Each row below holds a small network's activations on one record, seen along a few directions.
Here are examples, each followed by its value of one field, S.
The word none means that the record has no S.
Other fields move the rows too, some of them a lot.
In the rows, 500 means zero.
Strong random noise was added to every row along 13 fixed directions; ignore it. To show where, here is one row again and again, with new noise each time:
[492 623 703 511 628 432 392 453 405 419 527 605 614 510 278 513 610 382 491 363 516 553 689 414 415]
[553 540 602 482 490 601 531 505 395 425 466 456 374 462 547 357 505 671 336 429 755 446 515 720 433]
[229 583 567 263 484 569 247 392 463 735 480 283 651 662 215 501 434 268 422 533 752 278 638 438 501]
[479 652 540 517 515 523 429 459 348 518 584 453 670 555 290 629 484 597 624 377 581 603 614 527 582]
[378 460 379 580 585 394 592 554 560 340 699 401 610 561 408 568 491 506 488 378 266 344 623 470 494]
[742 557 583 530 601 466 328 464 424 416 383 658 555 440 264 269 564 459 466 313 346 583 660 394 464]
[772 467 392 449 464 406 593 595 475 463 320 653 414 499 579 463 503 529 603 232 469 417 599 415 335]
[662 468 559 408 350 398 659 530 450 539 335 557 481 674 612 606 627 307 743 263 552 519 691 513 284]
[597 272 606 593 455 562 601 543 687 317 494 406 474 448 665 347 668 349 541 632 167 461 459 603 554]
[508 369 295 466 377 277 668 392 269 421 371 360 443 410 396 548 613 622 177 321 147 524 714 729 617]
[480 677 770 452 483 529 557 434 317 373 520 468 500 315 472 629 614 605 438 515 611 298 470 524 524]
[421 544 521 409 566 474 539 475 636 522 327 516 541 617 834 598 424 388 655 570 867 482 387 456 609]
[456 544 647 352 618 415 196 512 500 383 551 640 606 384 518 448 594 511 432 283 770 410 508 330 445]
[546 740 862 453 436 504 637 376 420 660 563 642 335 565 177 499 659 106 594 693 692 519 669 473 72]
[411 712 662 557 753 231 590 384 524 193 671 708 438 442 512 381 583 437 270 419 664 418 551 412 313]

[516 584 488 468 378 581 517 520 478 563 727 398 466 709 515 276 454 659 564 413 763 527 512 709 298] => s15
[424 348 366 465 450 314 635 642 296 555 553 620 389 366 404 858 638 689 350 286 386 647 716 572 318] => s7
[469 471 473 373 478 509 554 456 351 586 356 392 398 534 522 547 498 608 356 475 764 427 541 669 459] => s6
[622 628 419 569 530 339 675 352 460 409 456 583 424 307 575 572 499 600 461 635 439 606 376 548 686] => s1
[492 406 320 458 550 437 361 634 626 592 647 592 484 437 488 344 491 579 471 465 547 427 391 345 376] => s13
[553 446 611 456 299 559 468 500 464 506 430 355 656 673 577 509 566 356 665 322 425 458 618 548 522] => none
[202 401 544 566 681 714 580 567 417 502 416 266 509 513 382 721 399 577 237 620 505 336 623 734 614] => s14
[684 550 664 287 375 377 516 331 464 498 218 552 522 498 710 490 673 319 661 438 583 381 455 388 514] => s9
[273 584 411 440 521 283 509 235 547 454 499 279 633 722 528 361 499 319 357 482 442 397 565 513 686] => s8
[443 649 522 357 368 458 612 481 423 685 387 536 376 386 541 591 476 490 478 692 526 330 341 361 492] => s11
[581 494 386 505 630 395 435 436 610 458 578 605 450 623 484 234 488 479 476 401 664 641 544 540 359] => s9
[514 391 400 359 542 576 247 563 506 669 295 540 512 506 436 453 392 415 427 414 665 577 570 483 549] => s1
[229 600 595 495 526 477 597 372 438 531 607 369 458 430 409 672 547 456 355 820 544 394 442 538 584] => s10
[377 339 622 432 555 578 366 703 549 426 636 484 478 408 471 496 588 489 327 423 435 258 538 425 343] => s15
[633 705 521 388 305 507 664 362 406 628 526 552 284 335 528 520 495 613 583 720 808 492 312 580 445] => s1
[185 442 704 461 600 549 295 610 534 529 626 466 718 589 502 716 644 429 587 454 708 587 536 472 522] => s2
[531 472 565 496 520 342 604 401 512 394 520 655 400 366 623 548 639 466 459 529 539 623 477 562 439] => s14
[557 413 727 380 392 584 450 594 336 507 449 507 437 345 366 609 719 497 416 399 440 316 607 491 285] => none
[502 551 674 596 480 559 604 491 367 321 549 400 500 420 524 541 635 657 441 463 368 421 511 641 579] => s8
[619 452 625 502 538 609 435 666 666 440 337 518 532 593 740 297 526 421 655 442 396 287 446 310 457] => s3
[425 399 281 323 202 418 524 438 379 693 445 339 505 435 495 693 548 553 489 538 330 470 500 610 648] => s8
[360 583 525 453 397 644 741 462 488 575 467 198 329 583 657 390 402 602 346 749 713 265 384 750 524] => s4
[437 451 310 751 687 605 616 477 520 441 415 367 374 752 599 182 283 722 221 561 660 829 549 929 662] => s10
[501 448 670 648 673 578 556 669 636 404 610 601 478 575 545 436 593 469 577 551 472 590 524 482 329] => s15
[448 517 531 524 447 383 679 443 244 648 235 517 352 593 607 452 633 628 183 439 638 893 615 826 522] => s11
[378 308 490 382 429 401 435 509 597 588 429 524 515 429 650 616 682 371 531 617 468 605 412 471 582] => s2
[414 399 256 414 389 363 502 404 472 534 467 225 571 632 485 341 500 524 341 402 290 482 611 628 649] => s4
[270 230 425 584 653 518 516 616 624 485 476 378 647 710 513 715 454 333 524 468 382 547 696 556 558] => s5
[629 638 483 386 438 377 400 324 266 531 472 506 606 412 302 573 527 598 564 303 488 432 578 400 538] => s5
[566 464 470 466 479 590 401 495 597 540 488 495 394 453 548 307 425 431 472 636 535 402 375 460 514] => s10
[349 545 595 542 472 556 601 392 430 485 413 230 600 624 564 505 510 527 481 644 476 454 450 660 736] => s13
[496 528 559 579 736 528 371 531 518 415 556 585 637 468 344 590 459 448 573 516 428 528 523 351 564] => s6
[419 513 587 404 348 567 573 451 432 722 462 383 412 632 372 481 586 355 514 623 613 496 570 648 342] => s2
[618 380 152 357 384 323 654 442 504 597 267 438 346 479 515 398 410 457 374 498 315 276 537 452 485] => s12
[467 442 631 611 647 571 487 609 615 352 406 596 413 450 825 347 514 538 365 592 521 623 368 555 598] => s3
[517 469 568 480 492 744 320 503 487 595 485 322 545 357 258 401 460 528 478 755 390 362 424 499 646] => s12
[576 482 399 441 533 393 360 527 506 504 373 667 509 421 512 458 467 515 454 349 495 535 518 324 499] => none
[334 376 590 552 594 473 574 546 601 447 478 497 531 378 523 675 582 375 415 708 194 423 491 378 614] => s7
[607 477 401 564 425 691 696 523 402 638 371 362 471 562 533 703 396 699 720 671 565 630 434 705 673] => s6
[479 560 455 549 709 364 412 455 605 417 472 564 732 734 632 517 437 394 736 364 689 718 554 401 611] => s12
[516 643 554 645 638 495 583 446 498 168 726 369 630 609 562 332 406 698 533 280 511 242 511 548 496] => s5
[709 681 473 453 455 307 876 360 641 511 385 669 347 546 742 548 501 301 819 688 555 362 334 312 371] => s9
[395 426 327 450 266 433 472 365 543 710 587 183 663 636 398 528 489 403 595 579 184 561 524 569 722] => s7
[388 626 401 431 505 505 385 549 390 650 580 535 450 431 315 531 387 634 360 494 560 455 504 404 480] => s3
[603 631 282 638 566 376 781 594 426 487 527 630 302 586 525 378 405 796 442 366 506 577 527 556 304] => s11
[721 368 472 568 566 644 604 698 552 531 190 638 297 373 628 437 433 496 464 626 331 544 459 496 495] => s4
[615 427 426 622 484 631 442 502 515 530 604 476 465 586 262 293 386 487 483 431 365 680 640 686 444] => s14
[443 396 392 475 481 548 652 571 579 640 374 384 356 651 548 398 434 420 466 627 506 325 495 564 356] => s13

Which value of S does each new row have?
[334 683 404 398 651 346 421 376 467 632 548 578 565 704 330 583 353 405 492 337 895 528 667 418 364] => s14
[433 591 356 426 444 449 404 482 473 693 557 465 471 510 472 434 400 649 413 522 720 646 437 549 554] => s4
[556 542 396 546 477 623 535 506 497 582 622 429 412 514 394 485 300 642 511 552 660 401 467 597 451] => s5
[609 283 560 514 402 636 411 518 645 491 509 412 418 286 502 217 648 465 462 817 187 425 288 508 592] => s13
[564 575 566 269 153 412 408 354 483 692 692 454 591 435 453 532 691 395 784 620 446 468 372 366 479] => s15
[358 445 524 519 443 474 600 467 528 397 740 392 511 467 532 616 553 552 474 507 502 425 495 618 513] => s14
[414 513 393 469 459 436 516 564 663 701 572 595 469 539 517 688 415 343 711 726 570 512 399 311 443] => s10
[539 486 921 451 605 540 214 439 502 501 414 733 639 301 425 641 764 245 639 594 551 726 503 329 550] => s14
[494 390 570 532 389 727 539 516 571 611 591 270 438 517 596 354 535 518 514 765 655 565 362 787 557] => s12
[348 518 651 468 541 478 450 542 476 531 548 548 507 515 440 596 547 362 471 521 596 465 527 433 391] => s13
[471 379 463 384 422 361 344 330 433 679 258 508 490 445 288 345 661 304 257 591 268 718 598 511 632] => s2
[454 513 342 546 605 561 456 452 613 489 501 327 546 607 562 213 349 666 406 609 489 491 380 566 719] => s15
[383 385 751 418 530 583 260 654 423 620 368 569 558 457 457 556 717 461 428 471 556 653 573 458 462] => s11
[495 576 545 806 835 638 612 583 679 533 546 698 305 532 284 278 359 426 429 917 487 689 444 482 354] => s13
[474 415 624 455 607 568 560 577 500 436 279 412 544 653 591 560 547 389 506 377 519 277 637 528 429] => s9
[605 490 298 523 568 626 546 723 594 699 422 731 374 411 441 719 247 518 686 625 610 557 431 333 461] => s1
